These are the activations of a small neural network, seen along a few directions. Each row is one input.
In each table, some parts of the input vary, and every possible input appears once, in random order.
Descriptions start from the smaller parts, as in this example, which fits no table here: ring(8) and (point or line(9) or (values(3) and line(6))).
Shared parts are said once, and a part with two or three values counts as separate values.
(in the rows, 128 means zero)

Other details of the inputs shift rows strongly along two fixed directions, in all tables alike. That doesn't count.

Rows:
x1: [155 115 215 118 110  70 134 102 118 137 101  94 148  62 153]
x2: [125 111 149 129 117 127 128 113 144 156 119 124 120  98 167]
x3: [116 107 116 159 117 141 106 124 156 187 138 125  99 100 161]
x4: [125 147 120 110 123 129 136 140 114 104 134 150 126 162 109]
x5: [130 142  76 156 152 139 123 137 129 115 157 125 132 142  93]
x6: [132 141  81 159 154 145 131 141 129 113 150 139 146 153 117]
x7: [120 133  78 133 143 160 134 133 129 116 141 143 123 161 124]
x8: [135 127 177  82 106 101 152 136  69  81 103 130 140 131 107]
x9: [112 112 120 142 141 147 110 106 179 180 127 112 113  97 165]
x10: [128 148 123 106 130 134 146 136 121  98 135 146 131 166 120]
x11: [122 134  81 133 147 163 131 131 141 114 134 134 122 161 113]
x12: [127 138 114 106 126 133 138 139 116  99 128 141 136 164 116]
x13: [120 132  81 135 146 161 126 137 136 116 135 136 117 158 107]
x14: [122 149  87 129 137 153 132 135 140 121 149 150 121 171 124]
x15: [119 137 112 107 140 137 132 130 109  96 120 127 128 151  98]
x16: [125 111 152 137 111 126 114 121 140 164 115 115 109  96 140]
x17: [118 114 151 130 116 125 110 115 141 164 114 108 110  92 140]
x18: [143 123 183  78 119 104 156 123  87  73  95 121 144 138 108]
x19: [119 137  80 131 135 151 124 145 135 120 142 147 121 166 117]
x20: [126 114 122 185 126 127 101 129 157 184 148 124 124  87 153]
x21: [142 121 150 146 130 107 119 111 145 159 128 104 137  80 149]
x22: [134 140 185  85  96  92 146 137  79  92 112 142 137 141  99]
x23: [138 110 218  92  91  83 131 114 119 142  94 118 137  86 166]
x24: [140 142 110 130 146 119 135 134 108  93 138 123 145 137  93]
x25: [114 139  79 125 154 162 128 125 139 116 133 128 124 158 111]
x26: [116 115 118 155 109 136 102 129 166 189 137 129 103 107 159]
x27: [152 133 180 105 126  85 156 134  76  73 111 125 166 132 114]
x28: [128 113 121 180 132 128 103 127 161 181 146 124 127  88 161]
Description of these inputs: line(4) and (values(2) or line(5)).
- The inputs of x18 and x11 match in every part but the line(4) part. If x1 is changed in the same way as x18 into x11, which row does it become? => x21
- Which other rows does x28 become when the line(4) part takes its other values? List them by row number. => x6, x20, x27
- List by row number the other rows that have the line(4) part in common with x28. => x4, x8, x13, x15, x19, x24

Rows:
x29: [143 112 177 124  98  88 137 155  47  87 108 124 153 115  86]
x30: [161 136 186 112 128  89 159 134  93  75 116 138 175 136 135]
x31: [118 152  19 172 201 185 114  94 210 159 167 107 122 137 143]
x32: [129  81 134 163 135 131 107 115 140 169 109  91 124  60 150]
x33: [104 103 149 121  74 145 108 124 134 200 124 135  64  97 157]
x34: [146 185  52 133 172 141 152 129 147  78 171 149 156 199 106]
x35: [134 117 155 186 105  99 104 144 139 183 150 141 132  85 168]
x36: [150 126 155 158 127 106 124 111 176 168 144 125 141  91 188]
x37: [130 115 147 176 109 106  98 126 141 186 144 108 113  67 128]
x38: [148 132 173  90 150 102 157 107  98  71 102  99 165 114 112]
x39: [ 91 153  51 111 126 181 109 168 120  97 133 160 101 217  48]
x40: [118 114 173  42 103 130 158 114  70  85  82 114  99 132 101]
x41: [ 97  99 148 107 115 148  89 110 173 184  86  98  87  90 136]
x42: [115 127 185  40 126 124 146 115 113  79  66 113 141 153 114]
x43: [139 145 148 164 104  84 106 123 156 188 161 128 126  83 160]
x44: [143 115 174 107 140 102 142 124  69  76  93  96 151 102  80]
x45: [119 138 195  67  69  91 125 159  86 102 102 164 131 166 110]
x46: [116 157  47  95 143 188 172 139 134  80 155 189 109 240 134]
x47: [110 113 153 124  68 127 118 132 140 198 141 168  79 115 193]
x48: [131 166  53 164 144 134 134 168 112  91 187 169 142 189  87]
x49: [134  88 140 152 149 136 122 105 157 160 109  98 145  74 187]
x50: [107  99 148  94 121 160 139  84 168 175 103 113  90 101 200]
x51: [147 154 176 106 108  72 136 128  75  97 124 107 142 110  68]
x52: [144 142  49 153 167 160 154 157 124  70 158 166 165 205 126]
x53: [110 163  56  98 150 177 139 152 159  82 138 178 129 247 109]
x54: [149 122 179 127  92  74 144 166  55  88 126 153 166 131 123]
x55: [146 123 178  98 154 110 156 114  89  69  92 104 171 116 116]
x56: [122 128  78 173 163 147  95  92 191 191 147  85 102  76 133]
x57: [112 126  12 196 186 188  99 118 189 164 168 109 101 122 110]
x58: [127 107 150 186 113 114  96 133 132 186 133 113 118  69 133]
- What do these inputs look like to the network? => ring(5) and (values(2) or line(4))
- The inputs of x44 and x30 match in every part but the ring(5) part. If x57 is changed in the same way as x44 into x30, which row does it become? => x36
- List by row number the other rows that have the ring(5) part in common with x49. => x31, x38, x42, x50, x55
